Each row below is a small network's average activation on inputs in which a field has the value named, seen along a few directions.
Values that are neighbours, or in one group, have similar rows; names and order tell nothing.
In the rows, 128 means zero.

Z, 13 values:
z4: [116 164 150 163  88 160 170 171 178 117 157 172 170  69 114 100 151 120
 169  99 104  68]
z10: [108 122 109  87 109 140 143 154 144 110 182 112 116 165 158 101  65 131
 211 202  45  46]
z2: [116 121 114 100 144  84 108  96  89 170 121  93 155 162 193 178 100 107
  99 134 129 126]
z3: [123  91 152 128 129 118 120 100 115 116 106 121  82 127  86 126 189 118
 157 147 189 198]
z11: [111 155 141 145 138 153 158 152 101  90 112 118 183  94 107 132 199 149
 195 149 200 171]
z5: [ 98 124 139 104  99  75 110  69 155 158 105  80 145 167 146 116 103 141
  92 139  97 103]
z1: [168 107 146  96 177 131  77 141 113 141  89 123  92 119  99 160 139 150
  35  86 194 193]
z13: [194 148 103 129 182  92  88 117  83 135 114 165  85 160 144 164 121  96
  23  86 118 201]
z12: [166 127 114 118 153 123 115 121 113 140 101 131  50 156 123 186 172  68
 152 155 149 221]
z6: [106 161  93  86 122 166 192 144 145  86 165 128 167 124 100  79  49 201
 156 178  62  45]
z9: [151 107 114 156 173 112  73 109  88 145  90 133 101 192 178 157  87 100
  67  87 127 134]
z7: [102 129 125 145  60 144 178 130 168 144 174 139 138  44 106  81  93 163
 104 102 100  59]
z8: [104 108 165 207  91 166 132 161 172 110 148 150 179  85 111  84 196 118
 203 101 150 100]
Z is arranged as a ring.
Question: A walk along Z starts at z2 and steps to its neighbour z9. Put z11, z1, z13, z7 in the order it reaches them.
Answer: z13, z1, z11, z7
Question: List every value one step from z10, in the order listed.
Answer: z5, z6

M, 8 values:
m5: [134 141 147 146 119 151 143 147 151 114 120 152 123  94  91 116 164 130
 140 110 147 139]
m8: [132 134  94  94 143 117 130 122 112 147 144 121 131 161 169 151  60 122
 106 142  76  88]
m1: [153 126 106  96 168  97 104  99  93 145 112 126 104 168 146 168 103 112
  71 127 127 169]
m7: [169 126 115 126 188 120  80 122  84 134  90 139  75 161 138 184 136  99
  83 109 192 228]
m6: [108 128 135 130  94 120 140 131 151 130 142 109 164 136 146  90 105 145
 136 135  56  40]
m4: [ 84 126 138 148  78 153 149 146 167 134 150 106 167  99 143 101 114 145
 187 138 118  58]
m2: [146 118 144 135 148 109 112 110 110 123 118 153 111 114  98 139 183 112
  99 104 185 208]
m3: [ 98 125 145 147  85 156 165 146 156  96 147 119 148  92  94  74 159 158
 203 158 124  95]
M is arranged as a ring.
Question: List every value one step from m7, in the order listed.
Answer: m1, m2
Question: List every value one step from m6, in the order listed.
Answer: m8, m4

B, 15 values:
b6: [ 83 113 114 109 107 114 136  96 132 136 123  55 187 163 153 115 118 155
 181 191  83  78]
b9: [163 126  77 112 165 102 126 102  79 129 129 147  90 166 152 168  81 112
  66 137  77 139]
b12: [157 132 136 143 157 103  97 109  98 145  81 135 110 134 132 158 142 118
  39  74 164 177]
b1: [137 119 149 149  90 136 126 175 164 149 151 131 145 101 151 104 112 129
  97  86  54  26]
b15: [ 92 122 160 153  87 133 125 143 176 148 149 130 197  91 150 110 132 130
 142  94 117  50]
b8: [169 130 127 141 159 179 144 184 106  78 152 181  90  87  68 103 163 139
 146 118 165 179]
b14: [117 145 134 164  94 178 164 185 152 103 159 148 132  99 127  70 106 139
 190 123  83  43]
b5: [ 89 133 146 129  66 156 181 137 196 118 150 114 160  81  81  82 142 165
 187 155 117  79]
b2: [164 168 134 118 158 121 121 144 116 143 126 196  95 110 138 154  88 101
  39  52 136 132]
b11: [126 118 174 144 119 125 110 123 157 130 111 146 129  83  82 126 196 128
 110  88 210 188]
b13: [146 115  92 101 170 106  83  99  76 153 100  78  96 184 164 163  89 131
  82 145 150 189]
b4: [116 134 102  96 119 115 153 122 122 118 143 104 141 169 155 118  74 144
 145 180  36  50]
b3: [111 113 112  84 147  79 115  65 101 161 123  96 132 174 154 177 123 101
 128 165 164 189]
b10: [150 141 115 122 181 128 101 120  84 107 114 158  84 150 125 156 149  96
 147 136 184 225]
b7: [101 111 148 154 103 145 138 116 160 102 109 102 134 127  86 116 205 133
 222 176 180 176]
Each value of B is a pair of two hidden parts, and every pair occurs once (5 first parts, 3 second parts).
Question: Changing only the second part turns b11 into b3. b1 has the same second part as b11; what does that change turn b1 into?
Answer: b4
Question: Changing only the second part turns b2 into b8. b15 has the same second part as b2; what does that change turn b15 into?
Answer: b5
